Each row below holds a small network's activations on one input, seen along a few directions.
Each table varies a few parts of the input and shows all the possible inputs, shuffled.
Descriptions start from the smaller parts, as in this example, which fits no table here: one of 3 separate values, together with either a single point or one of 9 places around a ring or (one of 5 places around a ring, together with one of 6 places along a line).
Shared parts are said once, and a part with two or three values counts as separate values.

Other details of the inputs vary at random and push rows far along two fixed directions, the same in every table; ignore that.

Rows:
r1: [-20 -29  -1  27   3  12 -18  52  23 -30  28  -4  -2  42]
r2: [-19   0  -5  30 -33 -21  52  -3  18   8 -22  10   8  -4]
r3: [ -7 -15 -73  18 -24  13  -4 -53   0   6 -51   9 -22 -22]
r4: [ 65  43  35 -43  28  23 -65 -33  -5   3  52  -3  18 -34]
r5: [-46 -10   0 -39   9 -11   5  41  24   7  34 -36  20   0]
r6: [ 30  -2  -6  32  -2 -24   0 -29  -4  13 -92   2 -29  -9]
r7: [ -1  -1  10  14   0 -21  15   3 -13 -11 -49 -20 -17  26]
r8: [-20  -7   1   1  -6   5  44 -11   1  29  20  18  14  -4]
r9: [ -6  -9  -9  34  13 -38  23   5 -18  -6 -46 -30  -9   7]
r10: [ 39  25  14 -34  24  45 -37 -26 -58  36  -4   6  12 -13]
r11: [ -2   9 -21  -6 -22 -30  -2 -49  30   4 -61  -8 -14 -54]
r12: [ 60  31  35 -34  14  17 -60 -25  23  11  13  10   0 -29]
r13: [ 50  43  32 -38   6  64 -20 -20 -28  44  70  36  36  -8]
r14: [-14 -23 -47  47  -7 -15   4  -7  11 -32 -15 -13 -15   8]
r15: [ 12   0   9  36 -21 -21  37   5  36  12 -16  17  -4  10]
r16: [ 44  36  37 -45   6  14 -47 -26  14  -6  25  -4   0 -12]
r17: [-39  -5  56   5  -2  -5  47  93  22 -22  88 -17  30  76]
r18: [-30 -11  -2 -36  13  -7   0 -11  17  14  12 -16   5 -29]
r19: [ 61  29  19 -17   6  69 -74 -34 -22 -22  45  27  -3  14]
r20: [-16 -28 -64  19 -14  12   0 -64  -3   4 -46  16 -26 -28]
r21: [-37  -8  42  18  14 -14  47  94  13 -16  99 -24  43  58]
r22: [ -7  -8 -46 -21 -18 -66  29  49 -31 -36 -26  61 -49 -18]
r23: [-49 -29  16 -12  33   4  20  41 -33  11  11 -23  14  22]
r24: [-19  -7   3  15   1 -14  12   9 -24   1 -51 -15  -1   1]
r25: [-28 -21 -34  28 -20   9  -7  -4   5 -24 -19   1  -8   1]
Each input here is: either a single point or (one of 4 separate values, together with one of 6 places along a line).
Q: Change only the place on the line of 6 in r6. List by row number the other rows that result.
A: r7, r9, r10, r23, r24
Q: Change only the choice among 4 separate values in r24. List by row number the other rows that result.
A: r2, r11, r25

Rows:
r26: [-27 -22 -12  -2   8 -19  -2  23  -2 -14 -16 -16  -5   6]
r27: [ -1   3   5 -11  10   0  -4  15 -24   0   0  -3  -3   5]
r28: [-45 -35 -58  26 -20 -35  37 -18  23  -4 -53 -13 -20  -9]
r29: [-41 -22 -15  40 -19 -46  57  38  31 -21 -26 -18 -10  27]
r30: [ 21   4 -19  29 -25 -37  18 -29  11  -8 -69   7 -25 -12]
r31: [ -1  -4  -7  20 -13 -37  25   4   1  -7 -42   6 -17   0]
r32: [-58 -18   7 -24   2 -43  39  31  49  16   6 -48  20 -10]
r33: [ 33  17  15  -2  -6  22  -7 -16 -13  13   6  30  -1  -3]
r34: [  1   6  44 -38  32  36 -56  49 -19 -21  76 -11  23  22]
r35: [-10  11  32 -43  12  -1 -12   1  38  18  41 -36  26 -22]
r36: [-39 -26  -3   3  10 -18  -6  38  11 -26   3 -30  -1  18]
r37: [-46  -1  42  -9   1 -42  51  55  56   7  36 -43  31  21]
r38: [18 12 28  3  9 14 -6 20  0 -9 33  5 11 21]
r39: [-57 -34  -9   3  12 -17  21  57  11 -19  16 -27   6  25]
r40: [ -2  -5 -42  18 -20  -7  -1 -46  15   3 -43   0 -17 -29]
r41: [ 14  10  -9 -10  -3  18  -5 -31 -22  11   0  16   0 -13]
r42: [ 51  25 -18  18 -22   4   1 -69  -8  22 -43  38 -16 -37]
r43: [-22  -9   4  27 -12 -15  33  38  19 -10  16  -7  11  28]
r44: [  6   1 -13   3   3   1   3 -24 -16   6 -27   6 -10 -15]
r45: [18 12 16  7 -1 -6  0 17  0 -9  5  2 -3 17]
r46: [-41 -27 -18  13  -4  -4   5  14  21 -12  -6 -19  -5  12]
r47: [ 29  16  18  -4   3   1  -7   6 -15   2   5  16  -5   4]
r48: [ 85  40  19  -5   0  22 -44 -59 -20   7 -20  32  -9 -24]
r49: [  6  -6 -35  12  -8 -17 -12 -40   9  -4 -57  -9 -30 -22]
r50: [-15 -12  -6  26  -7 -27  36  16  10  -6 -19   0  -9  10]
r51: [-34 -17  29 -27  35  14 -19  83 -12 -17  70 -25  22  41]
r52: [ -7 -10 -25  13 -11  -4  15 -28  -7  12 -45   6 -13 -11]
r53: [ 5  4 30  3  4 20 -2 31  4 -5 42  4 16 32]
r54: [-59 -30 -12  11   2 -19  18  47  21 -27   9 -31  -1  23]
r55: [-36 -16   4 -18  12  14  -1  45  -2 -11  56 -11  19  24]
r56: [-18 -13   3 -14  12  23 -15  20  -7  -1  24  -1  11  11]
r57: [ 19   3 -22  23 -20 -13  22 -44   5  10 -34  20 -16 -14]
r58: [ 12   0 -16  28 -21 -12  22 -28  17  -1 -22   9  -8   1]
r59: [-23  -9   5 -12   7  21 -16  23   6 -15  53 -12  14  17]
r60: [  8   4  -8  -4   0  -9  -5 -16 -24   1 -36   5 -12 -14]
r61: [ 30  16  -6  -4   2  27 -17 -43 -25  21  -6  19   3 -24]
r62: [ 55  27  37 -17  15  23 -36  -7 -29   4  23  26   5  -2]
r63: [-18 -11 -13  -8   0  10  -4   7  -1   0   0   1  -1   2]
r64: [-26 -16 -40  24 -16 -36  41 -16   1  -1 -67  -6 -23 -14]
r65: [  0   8  48 -40  37  43 -54  62 -19 -19  94 -14  25  32]
r66: [-13 -10  -8   3   3  14 -15   1   9  -5  19 -10   8   0]
r67: [ -2   6  36 -41  35  44 -38  49 -24  -9  81  -1  27  19]
r68: [-37 -19  -4  21 -14 -26  48  39  16 -10  12  -4   4  27]
r69: [ 28   8 -22  -3  -5  24 -33 -64   1   5 -11  11 -10 -28]
r70: [ 31  17  38 -13  19  18 -20  26 -21   0  41  12   8  18]
r71: [-36 -23 -17  12   3 -12   5  16  19 -19  -6 -23  -7   7]
r72: [-31 -20 -41  24 -24 -28  40 -18   3   6 -66  -2 -21  -9]
r73: [ 21   6 -23 -10   0  -1 -21 -32 -13   4 -37   8 -19 -25]
r74: [ 37  22   4   5 -12  16  -5 -32   0   4   8  22   2  -3]
r75: [ 51  29  41 -41  32  48 -60  -9 -52   8  40  18  15  -7]
r76: [ 57  28  19  -7   0  37 -27 -40 -20  20   8  39  -1 -13]
r77: [ 25  13   4  12 -16   9   2 -18   6   3 -11  18  -4   3]
r78: [ 24   7 -21  35 -24 -12  17 -42  15   7 -41  14 -11 -13]
r79: [ -6   0  30 -36  30  23 -38  49 -25 -14  54  -7  21  19]
r80: [-23 -19 -45  26 -20 -27  38 -33   4   6 -56  -3 -18 -13]
r81: [ 34  17  18   4   3   4 -13   1  -4  -4   5   6  -2  12]
r82: [-12  -8   9  20  -3  -6  25  29   6   0  21   4  10  18]
r83: [-51 -12  -1  -9  -9 -56  59   6  42  25 -28 -42   9 -19]
r84: [ 97  51   5 -11  -5  34 -38 -90 -31  25 -30  55 -17 -50]
r85: [-52 -29 -18   9  -2 -14  24  42  11  -8  11 -18   8  15]
r86: [ 50  26  10 -23  16  30 -40 -36 -40  15  -4  18  -5 -20]
r87: [ 29  42  67 -47  17  12  -8   0  14  34  60   0  33 -16]
r88: [ 42  25  -4 -10   0  33 -24 -51 -32  23  -7  27   2 -30]
r89: [ 15   0 -29   2  -5  11 -14 -43  -4  13 -24  12  -6 -29]
r90: [-58 -34 -31  21 -16 -23  25  20  28 -17 -24 -24 -11  14]
Q: Changing only one part turns r77 into r90. The same change can be made to r81. Which row results?
A: r49
Q: Changing only one part turns r74 into r55. The same change can be made to r29. Which row results?
A: r67
Q: What do these inputs look like to the network?
A: one of 5 places along a line, together with either a single point or (one of 2 separate values, together with one of 6 places along a line)
Q: List by row number the other rows that have the place on the line of 5 in common with r80.
A: r27, r41, r44, r52, r60, r61, r64, r72, r75, r83, r86, r88
Q: Change only the choice among 2 separate values in r50. List by row number the other rows that result.
A: r84

Rows:
r91: [-47 -24  34   0  20  -3  13 103   0 -32  71 -22  22  59]
r92: [ 38  16  -3   4  -2   7 -19 -26 -15  -2 -16  20 -14  -7]
r93: [-49 -31 -19  12  -1 -18  20  27  20 -14  -5 -24   0  16]
r94: [  1   2  22  -8  12  24 -17  26 -18  -3  38   3  15  19]
r95: [-25  -5 -21  14 -25 -51  48 -30  44   9 -50 -28  -9 -20]
r96: [ 50  20 -30  13 -18   6 -14 -80 -16  17 -71  27 -25 -40]
r97: [-22  -6  18  18  -3 -35  43  39  32   1  19 -17  14  16]
r98: [ 25  16  19 -13  13  34 -28  -1 -25   2  24  12  10   4]
r99: [-39 -24 -27  15  -7 -38  31  21   7 -11 -32 -16 -15   7]
r100: [-44 -19 -18  15 -26 -60  54   1  56   9 -57 -27 -12 -11]
r101: [ 18   5 -13  13  -9  10  -5 -26  -1  -1 -13  17 -11  -7]
r102: [ -4  20  75 -34  25  26  -1  60  -2   4 105 -16  49  38]
r103: [ 70  32 -11   2 -10  27 -39 -79 -20  11 -34  42 -19 -39]
r104: [ 61  35  -2  -8  -6   1 -18 -87  11  36 -38  14  -5 -60]
r105: [ 46  19   4  -7   4  24 -28 -38 -28  11 -14  22  -8 -18]
r106: [-25 -11  -2  -6   5   7   4  26  -2  -3  28  -6   7  12]
r107: [ 34  21  29 -16  14  39 -38  10 -23  -7  47  18  13  10]
r108: [ -4  -3  12   4   8  -2  -1  35  -7 -17  20  -1   1  25]
r109: [11 15 39 -6 11  3  9 19  6 18 38 -5 25  5]
r110: [ 14  19  34 -23  15   5  -2   9   4  19  46  -2  25  -9]
r111: [ 57  35  22 -38  19  55 -59 -31 -38  11  35  29  11 -22]
r112: [-42 -23   4  -3  11 -14  16  54  -1 -16  22 -18   6  24]
r113: [  5  -7 -45  14 -19 -16  11 -51   3   9 -58  11 -23 -29]
r114: [-12 -17 -47  39 -23 -45  37 -33   8  -1 -93  -2 -35 -13]
r115: [-27  -9  27 -23  23  30 -20  55  -2 -10  76 -18  26  31]
r116: [ 74  38  10 -31  16  46 -69 -68 -32  15  -4  27  -7 -39]
r117: [ -3  -7  -4  13  -4 -12   7  15  -1 -13  -6   0  -8  11]
r118: [ 66  40  34 -47  27  80 -82 -42 -34  16  59  27  17 -22]
r119: [-25  -7   4  17 -23 -46  51  19  43   4 -26 -10  -4   6]
r120: [-26 -12  16 -14  19   2 -11  50  -3 -15  38 -22  11  26]
r121: [-12  -5   4 -11   7   9  -9  20 -10  -4  25   0   8   6]
r122: [ 46  20 -22  -6  -8  16 -29 -75 -19  16 -42  30 -18 -46]
r123: [-36  -8  11  17 -15 -44  58  31  38  -6   7 -25   9  23]
r124: [ 28  18  30 -21  17  52 -36   5 -27   8  55  16  18  10]
r125: [-10 -16 -34  31 -22 -25  26 -14  15  -8 -42   4 -19   0]
r126: [-31 -23 -23  10  -5 -15  11   6  16  -7 -15 -16  -5   5]
r127: [-62 -35 -10  25  -3 -21  42  56  15 -15   6 -23   3  37]
r128: [ 21  10  25 -14  17  28 -25  10 -27  -1  28   9   9   9]
r129: [-72 -38 -20  18  -3 -36  35  54  25 -23 -10 -39   0  26]
r130: [ -5  -8 -17  21 -14 -14  11  -3   5  -9 -22   6 -11   3]
r131: [  4  -4 -28   5  -8  -2   2 -35  -2   5 -31  11 -13 -20]
r132: [-43 -28 -22  31 -15 -26  38  33  21 -17  -9 -13  -8  24]
r133: [ 10  -8 -45  30 -23 -17  19 -57   4   9 -77  13 -27 -24]
r134: [-21  -5   1  14 -22 -41  49   2  35  15 -41  -9  -5  -2]
r135: [ 10  11 -43  19 -39 -53  48 -87  31  25 -95   0 -27 -54]
r136: [  2   4  14 -21  15  24 -30  16  -9  -5  34  -8  13   6]
r137: [-23  -7 -20  10 -28 -53  52 -19  41  18 -62  -8 -15 -24]
r138: [ -5  -4  22  -4  13  22  -9  42  -6 -15  55   3  16  32]
r139: [-44 -18  30   0  15   3  10  99   1 -29  74 -21  26  59]
r140: [ 45  26  26 -36  20  54 -66 -23 -27   8  44  16  14 -15]
r141: [-40 -23   5  -2  12 -11   5  48   6 -18  18 -26   5  22]
r142: [ 36  23  46 -30  30  48 -47  22 -39   1  63  13  20  19]
r143: [  1  -5 -28   8  -9  -7  -8 -38   6   1 -43  -1 -16 -23]
r144: [ 29  11  -7   3  -4  16 -18 -39 -17   8 -23  20  -8 -17]
r145: [-62 -34 -28  20 -11 -40  43  44  16 -17 -20 -25  -5  17]
r146: [-10 -12 -20   5  -4 -16   0 -10   5  -4 -31 -12 -14  -9]
r147: [ 25   2 -36  21 -20  -4   4 -64  -4  13 -64  19 -23 -27]
r148: [-41 -23  -4   2   5 -20  19  47   0 -14  10 -18   2  20]
r149: [ 18  15  34 -36  30  36 -39  25 -31  -3  60   8  17  11]
r150: [ 63  34  -2 -25   5  49 -50 -72 -30  22   1  37  -5 -41]
Q: What do these inputs look like to the network?
A: one of 4 places along a line, together with either one of 3 separate values or (one of 2 separate values, together with one of 6 places along a line)
Q: Changing only the place on the line of 4 turns r96 into r136. The same change can be made to r134. Which row results?
A: r100
Q: Change only the place on the line of 4 in r107. List by row number the other rows that result.
A: r98, r111, r129
Q: Change only the choice among 2 separate values in r101. List by row number the other rows that result.
A: r132
Q: Start at r149 and move only the place on the line of 6, one step at a time. The first step leads to r112. Which rows follow, in order?
A: r111, r122, r131, r150
